These are the activations of a small neural network, seen along a few directions. Each row is one input.
In each table, some parts of the input vary, and every possible input appears once, in random order.
Descriptions start from the smaller parts, as in this example, which fits no table here: values(2) and (point or line(9) or (line(4) and ring(8))).
Shared parts are said once, and a part with two or three values counts as separate values.

Other details of the inputs vary at random and push rows far along two fixed directions, the same in every table; ignore that.

A family of inputs:
row 1: [ -4 -11 -11 -15  -3  -9  12   2   8  -5  -3  12 -19  12 -13]
row 2: [ 22  20  32  28  -8  37 -21   2   6 -23  12 -40  54 -25   8]
row 3: [  5   5   1 -16  -8  11  10   5   7   3 -11   2   2  -5   1]
row 4: [  4 -33 -26  -2  -2 -30  21  -3  -5  -3   4  26 -34   8 -24]
row 5: [ 19 -17  -7 -19   5 -19  14   7  -1   7 -15  23 -27   2  -7]
row 6: [-73  23  -4  -9   0  21 -36 -19 -21  19 -14 -14 -31  15  32]
row 7: [  8 -13 -10 -14  11 -15  16  -1  -9   9 -12  13 -22  -5  -2]
row 8: [-16 -15 -19 -12   4 -13   4  -6   2   7  12  15 -22  20 -11]
row 9: [ -5 -36 -36 -12  18 -37  22   3  -7  12 -14  39 -44  14 -23]
row 10: [  8 -31 -21 -18  17 -37  11   3  -7  22  -6  37 -39  18 -11]
row 11: [ 60 -21   6  15  14 -20   8  18  16 -28   5   6  32  -5 -20]
row 12: [ 18 -36 -27 -18  12 -38  21  10   1  16  -2  44 -27  19 -24]
row 13: [-100   24  -12   10  -10   38  -39  -35  -16   22   11  -27  -36   25
   28]
row 14: [ 17 -22 -14 -21  -4 -29  15   8   3 -10   6  29 -12  16 -25]
row 15: [ 34  15  25  20   1  23 -12  11   7 -13  -5 -30  55 -17  15]
row 16: [ 46  11  23  18   4 -18  -6  13   8  -4  -7  -7  34 -18  -3]
row 17: [ 25  17  33  19   1  20 -19   1   4  -6 -11 -33  49 -20  21]
row 18: [-14  12   5  -3 -23  22  -1 -10   3  -5   3 -12  -5   0   5]
row 19: [ 18 -42 -20 -11  12 -40  36   9   8  -2  11  38 -23  10 -26]
row 20: [  2  22  11  -8 -16  30  10  -7   6 -11   8 -30  32 -23  12]
row 21: [-120   15  -15   18   -3   34  -33  -33  -20   21    8  -23  -50   21
   31]
row 22: [  8 -32 -14 -12  20 -34  24   5  -8  17  -7  35 -35   7  -6]
row 23: [-99  23 -12   4 -11  30 -40 -30 -23  11   1 -16 -41  28  22]
row 24: [ 47  16  19  23   3 -10  -2  21   8 -12  -2  -9  40 -15  -6]
row 25: [ 33  37  29  26  -1  16 -13   9  15 -25  10 -30  55 -22   3]
row 26: [  2  29  16 -16 -21  31  -7   1   0  -2  -1 -17  34 -14  18]
row 27: [ 31  26  27  30  -4  11 -14  10   7 -20  13 -22  40 -21  -9]
row 28: [ 25  12  19  -8 -10  22  22   6   7   2   6  -9  39 -27  13]
Each input here is: line(4) and (values(2) or ring(5)).
The inputs of row 1 and row 5 match in every part but the line(4) part. If row 11 is changed in the same way as row 1 into row 5, which row does it become?
> row 17
List by row number the other rows that have the line(4) part in common with row 2.
> row 4, row 13, row 18, row 21, row 23, row 27
List by row number the other rows that have the line(4) part in common with row 12.
> row 3, row 9, row 15, row 24, row 26, row 28

A family of inputs:
row 29: [ -5 -47 -20  40  33 -49  29  29  -8  15 -25  46 -77  18 -28]
row 30: [  5 -32 -27  11  50 -71 -41  26 -27   6 -18  45 -51  33 -38]
row 31: [110  -5  30  27 -41  -4  38  16  33 -38  40  -1  34 -27 -54]
row 32: [  5 -60 -45  38  26 -75  -9  -4  -2 -14  16  34 -48  41 -55]
row 33: [114 -14  20  38   3 -28  52  35  13 -19 -10  14  61 -51 -20]
row 34: [ 91 -10  20 -18 -44   6  60  24  15 -18  66  17  64 -28 -29]
row 35: [ 97 -18   6 -24  28  10  58  40  52 -35 -23   9  88 -28 -25]
row 36: [-61  46  23  35  -4  17 -58  -5  -7  31 -24  -7 -43  11  21]
row 37: [119 -27  32 -41 -60  19  55   7  11 -55  20  14  61 -38 -25]
row 38: [-112   31  -12   -9   19   21   -6  -28  -13   34   -9  -29  -35  -11
   37]
row 39: [-12 -21 -37  20  30 -73 -37  14 -19  16 -35  57 -60  30 -41]
row 40: [ 34  -1  29 -17 -27  56  21  -8   2  19   0 -35  58 -54  44]
row 41: [ -4 -47 -63 -11  10 -30  19  30  32 -38   9  31 -14  51 -48]
row 42: [-34  27   5 -30 -40  35   4  -8 -12 -42  14 -31   0 -12   1]
row 43: [-76  38  -7 -17  -2  20 -29 -16 -28  61  10 -15 -26  29  40]
row 44: [-35  31  38  40  41  43 -36 -19  -6 -10  -3 -61  46 -14  63]
row 45: [-33  89  28 -20 -22  43 -22 -26   9  19   9 -38  32 -27  52]
row 46: [ 13 -58 -20 -32   3 -25  35  -1  -9  19 -31  28 -39   2  -8]
row 47: [  9  63  30 -40 -25  23  -3 -11  -7  -7 -21 -34  15 -12  32]
row 48: [-71  28 -12 -17 -14  40 -42 -34 -24  52 -12 -19 -28  19  51]
row 49: [-60  -1 -27  54 -14 -16 -25  -9   0 -17   6 -10 -35  27 -24]
row 50: [ -6 -28 -36 -18  -3 -46  36  -3  15 -15  47  56 -48   2 -41]
row 51: [-50  -6   6  23  41 -36 -68  -5 -23  12 -14  12 -27  43  14]
row 52: [-94  28  -2 -19   9  32 -10 -25 -18  13 -35 -37 -40 -11  37]
row 53: [ 34 -72 -29 -21 -13 -19  31  -8  -5  -1  33  62 -34  20 -33]
row 54: [ 56  51  45 -40 -51  59  -6  -7  11  -4 -18 -42  62 -29  47]
row 55: [-67 -11 -14   0  13   1  16 -13 -16  57   3   3 -27   6  27]
row 56: [ 36 -75 -18  27  23 -81  -3  -3  17 -21  27  39 -19  43 -57]
row 57: [ 39  45  39  35  21  56 -17   4 -14 -16   1 -74  86 -56  37]
row 58: [-42  57  17 -13   8  71 -40   9  28  -6 -23 -35  46  24  23]
Describe the family of inputs behind these rows.
> values(3) and (point or line(4) or ring(5))
The inputs of row 45 and row 50 match in every part but the values(3) part. If row 48 is changed in the same way as row 45 into row 50, which row does it become?
> row 53
List by row number the other rows that have the values(3) part in common with row 29.
> row 33, row 35, row 38, row 40, row 44, row 46, row 52, row 55, row 57
Which other rows does row 58 become when the values(3) part takes its other values? List them by row number.
> row 35, row 41

A family of inputs:
row 59: [ 81  25  41 -35 -52  29  21   9  17 -25   9 -19  66 -37   5]
row 60: [  2 -91 -66   0  38 -70  24  20  10 -19   8  76 -64  53 -68]
row 61: [ -9 -44 -34  15  33 -44   7  -3  -2   9 -34  23 -55  32 -13]
row 62: [ 93  -5  26   9 -13 -11  20  29  17 -21  27  10  36 -20 -20]
row 63: [ 14 -41 -27 -47   5 -43  22  11  -6  15  -6  47 -39  27 -21]
row 64: [-95  38  -1   2 -28  49 -25 -27 -13  13   1 -33 -28  -5  28]
row 65: [ 97  -2  35   8  -7 -17  28   5  18 -24  25 -14  57 -40 -21]
row 66: [-76  38   1 -16  -2  57 -11 -37  -5  27   1 -31  -1  -3  54]
row 67: [-84  16   5  31  11  51 -48 -21 -23  27  -9 -29  -7   7  35]
row 68: [ 38 -29 -36  -3  21 -64   3  21  -5   1 -11  54 -31  25 -45]
row 69: [-87  23   2  30  10  33 -46 -22 -24  17   5 -38  -8   3  46]
row 70: [-43 -17 -32   4  43 -51  -5   4 -12  -1 -28  37 -62  50 -19]
row 71: [-65  49  16  28 -15  28 -50 -16  -8   8  -2 -35  13  11  24]
row 72: [ 83  18  41 -12 -11  21  11  23  25 -17  -6 -25  73 -48   8]
row 73: [ 50  22  29 -12 -32  33  51   4  12  -9  19 -23  51 -54   9]
Describe the family of inputs behind these rows.
> point or ring(5) or ring(9)

A family of inputs:
row 74: [ 74  29  33   3 -18  23  31  21  12 -12  -4 -21  71 -53   9]
row 75: [-64  50  14  15 -34  56 -51 -21  -3 -15  -8 -50  -7   7  20]
row 76: [-81  31 -11  22  -9  21 -44 -14  -3  16   7 -16 -19  29  16]
row 77: [ 43 -49 -25  12  -1 -65  31  13  -7  -1  12  59 -41  15 -48]
row 78: [ 26  -2  -5 -26  -3  -9  35   5  17  -6  23  10   5  -7 -15]
row 79: [ 53 -45  -6   9 -12 -30  21  14   6  -4  13  37  -5   8 -32]
row 80: [ -1 -16 -14  15 -15 -13   2  -7  -9   7   9  10 -24  -2 -18]
row 81: [ 54  -4  34  19   3  13   7   7  14 -24  10 -21  59 -26   6]
row 82: [-69  -4 -26  29  32 -22 -27 -15 -27   4  -6   0 -51  24   2]
row 83: [ 52 -29  -4 -22   6 -59  28  18  -5   6   3  53 -28  -4 -27]
row 84: [-69  26 -15 -13  -6  25  -8 -16   5   4   7 -21  -6  19  20]
row 85: [ 52 -66 -17   8  -3 -52  32   9   1  -1  14  52 -30  12 -42]
row 86: [ 16  23  18   5   1  14  15  15   6   2 -10  -5  22 -27   5]
row 87: [-59  59  26  25 -31  56 -33 -21  -9   3  19 -44  13 -15  30]
row 88: [-48  50  21  13  -1  80 -36  -8  -3  16 -18 -53  41 -13  50]
row 89: [ 76  17  24  -9 -20  15  18  27  23 -27 -26  -7  45 -30 -13]
row 90: [-20 -45 -20 -16  18 -34  -2 -14 -21  25 -14  32 -60  26   1]
row 91: [-84   3 -12  -6  -3  48 -13 -25  -4  11   4 -24 -20  18  31]
row 92: [-14  36  14 -13 -25  45  17 -12  -1 -11  17 -34  33 -28  20]
row 93: [ 78 -25  24  16  10 -16  25   9  14 -24  10  -5  43 -28 -13]
row 94: [ 48 -40 -12  12  30 -66  24  20   3 -13   7  45 -20   3 -40]
row 95: [-84 -12 -36  16   8 -14 -42 -12 -17  19  -1  21 -56  53 -12]
row 96: [ 52  14  20  -6  -3  12  10  24  16  -2 -11  -6  59 -17  -2]
row 97: [ 11 -20 -16 -22  19 -56   8   2  -7  24   0  47 -51  25 -19]
row 98: [ 35 -24  -3 -23   7 -19   2   8  -7   9  -1  26  -4   8  -1]
row 99: [ -4  25  13  19  10   6 -23   1   9 -16   7 -26  35  -1  14]
row 100: [ 69 -13  21 -27 -27  22  52   3  19 -20  21 -15  53 -39   5]
row 101: [-76  -1 -23 -11   8 -15 -36 -20 -25  12 -36  15 -83  43   2]
row 102: [ 76 -35  11 -23  -9 -24  22  16   4   4   2  24  16 -11  -4]
row 103: [ 92  30  43  -1 -26  38  33  16  21 -11  -5 -38  91 -70  14]
row 104: [-78  -8 -21  28  39   5 -48 -16 -14   4  -5  -9 -33  36  13]
row 105: [ 90  19  48  -1 -21  45  25  26  25 -12  -5 -32  97 -57  18]
row 106: [-78  50   6  -7  -4  33 -52 -23 -15  26 -10 -31  -6  17  48]
row 107: [-16 -15 -15  11  20 -31 -26   8  -2 -31 -20  -3 -36  21 -22]
row 108: [-67 -32 -48 -15  15 -18  11 -23 -15  18  -4  20 -72  22  -9]
row 109: [-46  60  33  -5 -23  67 -36 -33 -18  19  -5 -64  25 -36  61]
row 110: [-18  -9 -11  14  27 -17 -28   3  -2 -10  -4   1   3  25 -10]
row 111: [-21 -14 -20 -20   4 -18  30   2   0  -1  14  25 -32   2 -13]
row 112: [ -2  -4  -9  14  -1 -25   1   5   7   9  20  23 -27  15 -28]
row 113: [-30 -51 -43  18  15 -37 -11   2 -10  12   5  49 -63  51 -33]
row 114: [ 63  -4  13  11  19 -32  16  15  17 -19  18   6  26 -12 -24]
row 115: [ 62 -28   9   1   2 -10  38  16  10  -2 -14  10  21 -22  -9]
row 116: [-39 -29 -37 -24  11 -20   7  -2  -1   5   2  30 -33  39 -20]
row 117: [-28  30  11  -6  -9  12 -16 -17 -26  15  -5 -16  -9  -7  31]
row 118: [-60  62  19 -14 -35  81 -25 -26   3 -24 -11 -59  19 -10  33]
row 119: [ 21   1   8  20  11  -6   2  -6   1 -13   3 -22  22 -23   0]
row 120: [ 12 -49 -35 -24  11 -20  26   5   5  -4   9  37 -25  24 -22]
row 121: [ 56 -13  -7  -8  18 -40  36  29  16   5  -8  34   0  -5 -30]
row 122: [-49  16  -1 -15   3   8 -38 -11 -17  21 -10  -5 -10  22  22]
row 123: [ -3  55  26   5  -7  44 -11   5  15   7 -13 -38  55 -19  34]
The inputs of row 114 and row 112 match in every part but one. If row 82 is changed in the same way as row 114 into row 112, which row does it become?
> row 77
Describe the family of inputs behind these rows.
> values(5) and (point or ring(9))
Which other rows does row 87 become when the values(5) part takes its other values? List them by row number.
> row 83, row 86, row 94, row 111
List by row number the other rows that have the values(5) part in common with row 102.
> row 83, row 90, row 97, row 98, row 101, row 106, row 109, row 117, row 122
Start at row 88 and move only the ring(9) part, one step at a time. The first step leads to row 96. Which rows follow, in order?
> row 123, row 121, row 86, row 74, row 103, row 115, row 105
